Small tables with named rows and columns. After each table, cells are looked up by row and column.

Table mekibi
	mesagi	mozofo	luzo	nepin	levo	kud	gukules	bavore
nikem	4306	2634	5101	8361	6217	4707	4034	2293
ropa	4998	3779	6174	3360	4606	4410	3316	4239
gebitu	5050	4339	4588	4948	4732	4764	4950	4403
gik	4080	5689	3707	6964	5217	5134	4101	4433
dos	2072	4063	3817	7041	8690	5127	5222	5144
tisimir	5097	5833	3815	3494	444	9112	5394	4729
von	4065	6462	6768	2831	1847	3941	4915	3838
vuzagi	6560	4225	6677	7438	4670	3005	2679	4453

nikem, mesagi -> 4306
vuzagi, bavore -> 4453
gebitu, mesagi -> 5050
tisimir, gukules -> 5394
vuzagi, levo -> 4670
dos, levo -> 8690
nikem, mozofo -> 2634
dos, nepin -> 7041

ruk
cols = gov, rav
poti: [6.6, 7.2]
leze: [12.8, -6.8]
pebu: [80.4, 18.0]
zot: [11.8, 0.5]
fubek: [-77.0, 29.7]
til: [-39.7, 24.2]
tokote: [-51.8, -12.3]
somi: [-53.2, 19.9]
kam: [8.3, 4.5]
tete: [75.6, 6.6]

somi, gov -> -53.2
zot, rav -> 0.5
kam, gov -> 8.3
fubek, gov -> -77.0
zot, gov -> 11.8
somi, rav -> 19.9
kam, rav -> 4.5
tokote, rav -> -12.3
tokote, gov -> -51.8
fubek, rav -> 29.7
til, gov -> -39.7
poti, gov -> 6.6
poti, rav -> 7.2
leze, rav -> -6.8
leze, gov -> 12.8
tete, rav -> 6.6
tete, gov -> 75.6
pebu, rav -> 18.0

sav =
         pubam  pifol   nak  rolalib  vefeluf  likob  zopidaz  gito  fumegu  pupe
daseko    63.1   81.7  66.0     73.9     86.8   64.0     62.1  20.9    45.0  62.2
duz       58.8   47.4  56.2     56.3     64.3   69.1     56.9  64.2    57.1  54.6
vekupag   61.9   71.3  62.0     42.4     43.1   49.3     67.0  56.7    54.4  48.9
guriro    58.6   49.3  53.5     58.0     64.0   61.9     70.2  60.0    65.0  52.1
neb       65.1   70.8  60.7     42.8     39.1   45.7     66.0  65.9    57.7  44.9
fomuba    65.2   40.7  55.0     46.0     57.6   69.1     61.5  57.3    57.9  55.6
zifadob   52.7   53.8  53.3     65.1     54.9   54.8     62.0  54.0    57.6  55.8
tobiz     67.9   53.7  59.0     49.9     57.4   79.9     64.1  61.2    72.2  55.8

What is the fumegu of tobiz in sav? 72.2
What is the gito of zifadob in sav? 54.0
What is the fumegu of daseko in sav? 45.0
What is the pubam of vekupag in sav? 61.9
What is the pupe of zifadob in sav? 55.8
What is the zopidaz of neb in sav? 66.0

gez.csv
,bepugi,sasiseb,tep
sureg,120,378,353
sedov,555,366,276
sosir,483,259,361
tar,720,395,419
favafi,766,365,262
vazubo,342,387,350
pareka,224,577,462
belo,172,508,354
fori,647,282,211
makasik,564,301,434
bok,305,396,385
zamifuv,421,231,409
gavabu,329,260,383

tep of belo = 354
sasiseb of zamifuv = 231
tep of sosir = 361
tep of sureg = 353
tep of fori = 211
sasiseb of pareka = 577
bepugi of favafi = 766
sasiseb of favafi = 365
bepugi of zamifuv = 421
sasiseb of belo = 508
sasiseb of bok = 396
sasiseb of fori = 282
Which row has the largest tep? pareka

tutegof:
cols = vabono, kobura, tanepon, numavas, zap
litik: [97, 127, 117, 106, 123]
ripub: [86, 86, 117, 98, 111]
mukap: [108, 88, 143, 107, 122]
bub: [118, 84, 135, 122, 130]
tuvaf: [70, 58, 136, 81, 129]
pap: [103, 131, 150, 114, 157]
kozupi: [98, 156, 87, 122, 117]
kovoke: [193, 158, 125, 117, 96]
rit: [150, 166, 118, 111, 111]
beliket: [129, 104, 136, 111, 121]
rez: [138, 154, 137, 123, 132]
val: [133, 153, 111, 130, 131]

zap of beliket = 121
zap of bub = 130
tanepon of beliket = 136
zap of mukap = 122
vabono of mukap = 108
kobura of kozupi = 156
vabono of tuvaf = 70
numavas of ripub = 98
zap of tuvaf = 129

beb =
,puna,liputir,gif,rero,senas,nodasev,nufedut,sudol,dumalem,buba
sogifi,110,72,27,117,75,68,117,78,18,73
kes,105,88,142,73,77,77,46,71,78,59
zezu,67,104,92,54,66,120,79,211,112,161
vobi,101,128,130,93,73,114,78,164,169,127
vit,113,124,130,126,83,120,68,178,163,143
vul,98,53,127,84,63,102,63,171,49,137
repuv,64,122,38,47,97,100,127,104,106,77
riromul,142,71,156,167,94,83,63,70,81,69
bikur,84,98,93,70,88,67,57,65,53,71
beve,83,73,77,83,91,66,83,60,22,68

What is the senas of vobi in beb?
73
What is the dumalem of repuv in beb?
106
What is the rero of sogifi in beb?
117
What is the liputir of sogifi in beb?
72
What is the nufedut of kes in beb?
46
What is the senas of bikur in beb?
88
What is the puna of riromul in beb?
142
What is the dumalem of vobi in beb?
169
What is the rero of vobi in beb?
93
What is the nodasev of riromul in beb?
83
What is the buba of bikur in beb?
71
What is the nufedut of sogifi in beb?
117
What is the nodasev of bikur in beb?
67
What is the sudol of kes in beb?
71
What is the gif of kes in beb?
142
What is the rero of vit in beb?
126
What is the rero of kes in beb?
73
What is the gif of repuv in beb?
38
What is the buba of vobi in beb?
127
Which row has the largest puna? riromul

nite:
	talineg	duf	bulif	ner	bip	gir	dod	nodazu	kuf	pevogu
fibe	-728	-678	-622	-135	-435	-3	-188	-389	427	-550
ragozo	371	117	107	347	-28	-214	-812	-389	-209	-280
dut	-463	-407	-63	-333	527	124	-270	400	-386	465
kudad	-199	-52	310	-137	-537	-663	734	231	-79	-181
sirul	69	6	-598	-881	-354	-228	-64	-616	-710	-321

What is the talineg of sirul in nite? 69
What is the nodazu of dut in nite? 400
What is the bip of fibe in nite? -435
What is the duf of kudad in nite? -52
What is the kuf of sirul in nite? -710
What is the kuf of kudad in nite? -79
What is the pevogu of dut in nite? 465
What is the nodazu of sirul in nite? -616
What is the pevogu of sirul in nite? -321
What is the bulif of kudad in nite? 310
What is the bulif of dut in nite? -63
What is the nodazu of ragozo in nite? -389
What is the dod of sirul in nite? -64

zaz:
|  | sumadat | lipes | div | nenivop | kug | lifev | puf | ditepa | suvav | tafuput |
|---|---|---|---|---|---|---|---|---|---|---|
| rosuni | 136 | 142 | 138 | 99 | 126 | 135 | 47 | 132 | 153 | 161 |
| magu | 140 | 106 | 138 | 147 | 126 | 136 | 126 | 136 | 143 | 146 |
| zeleg | 138 | 133 | 138 | 129 | 130 | 137 | 93 | 135 | 142 | 143 |
| soz | 134 | 133 | 136 | 127 | 135 | 137 | 120 | 136 | 136 | 135 |
| kur | 142 | 138 | 140 | 112 | 134 | 137 | 195 | 138 | 127 | 148 |
| duno | 136 | 121 | 137 | 141 | 134 | 137 | 116 | 136 | 142 | 137 |
| besof | 131 | 151 | 134 | 109 | 135 | 136 | 152 | 136 | 136 | 136 |

puf of soz is 120
tafuput of kur is 148
lipes of magu is 106
sumadat of soz is 134
puf of rosuni is 47
lifev of duno is 137
sumadat of magu is 140
kug of duno is 134
div of duno is 137
div of soz is 136
lipes of zeleg is 133
suvav of duno is 142
lifev of besof is 136
Row with the largest suvav: rosuni

tageka:
columns: fub, buga, daveme, mesaf, tuzu, feneti, kem
per: [228, 148, 135, 143, 101, 174, 164]
zudelin: [154, 103, 95, 57, 132, 101, 103]
dupiren: [123, 128, 60, 97, 147, 121, 120]
buz: [83, 88, 177, 149, 138, 126, 89]
baz: [129, 146, 142, 101, 114, 114, 127]
zut: [105, 118, 158, 106, 138, 83, 182]
vizik: [139, 120, 28, 93, 120, 95, 112]
vobilu: [101, 122, 158, 99, 154, 64, 190]
zib: [161, 122, 140, 143, 109, 146, 156]
guraru: [72, 92, 184, 141, 106, 131, 87]
totoki: [119, 138, 130, 116, 109, 126, 115]
gav: [83, 150, 131, 76, 187, 54, 163]
kep: [138, 120, 145, 124, 116, 126, 135]

What is the feneti of totoki in tageka? 126
What is the kem of baz in tageka? 127
What is the mesaf of kep in tageka? 124
What is the kem of vizik in tageka? 112
What is the tuzu of dupiren in tageka? 147
What is the mesaf of zib in tageka? 143
What is the kem of buz in tageka? 89
What is the feneti of buz in tageka? 126
What is the mesaf of guraru in tageka? 141
What is the kem of dupiren in tageka? 120
Row with the largest feneti: per

tinemot:
         rop  todebe  poz
lanomeg  102     169   68
ninesa    67       3  249
kosa      44     222   70

ninesa, rop => 67
ninesa, todebe => 3
kosa, todebe => 222
ninesa, poz => 249
kosa, poz => 70
lanomeg, poz => 68
lanomeg, todebe => 169
Which row has the largest todebe? kosa

gedite
|  | mulupu | neb | vozot |
|---|---|---|---|
| rafom | 5.8 | 6.1 | 2.8 |
| vudor | 5.4 | 3.9 | 0.9 |
| duluva | 3.6 | 7.9 | 4.7 |
| tosilu | 6.5 | 2.0 | 6.9 |
| lem | 2.0 | 2.4 | 6.5 |
| movig | 6.1 | 0.0 | 4.9 |
| topuzer | 5.9 | 6.2 | 3.0 |
| lek | 6.1 | 0.4 | 5.5 |
| pefupap | 1.7 | 4.3 | 6.8 |
| rorebo | 6.2 | 6.3 | 4.2 |

What is the neb of topuzer in gedite? 6.2
What is the neb of tosilu in gedite? 2.0
What is the mulupu of movig in gedite? 6.1
What is the mulupu of tosilu in gedite? 6.5
What is the vozot of tosilu in gedite? 6.9
What is the vozot of vudor in gedite? 0.9
What is the neb of rafom in gedite? 6.1
What is the mulupu of lek in gedite? 6.1
What is the mulupu of rafom in gedite? 5.8
What is the mulupu of duluva in gedite? 3.6
What is the mulupu of pefupap in gedite? 1.7
What is the neb of duluva in gedite? 7.9
What is the neb of pefupap in gedite? 4.3
What is the neb of rorebo in gedite? 6.3
What is the vozot of movig in gedite? 4.9
What is the mulupu of topuzer in gedite? 5.9
What is the vozot of rorebo in gedite? 4.2
What is the vozot of lem in gedite? 6.5

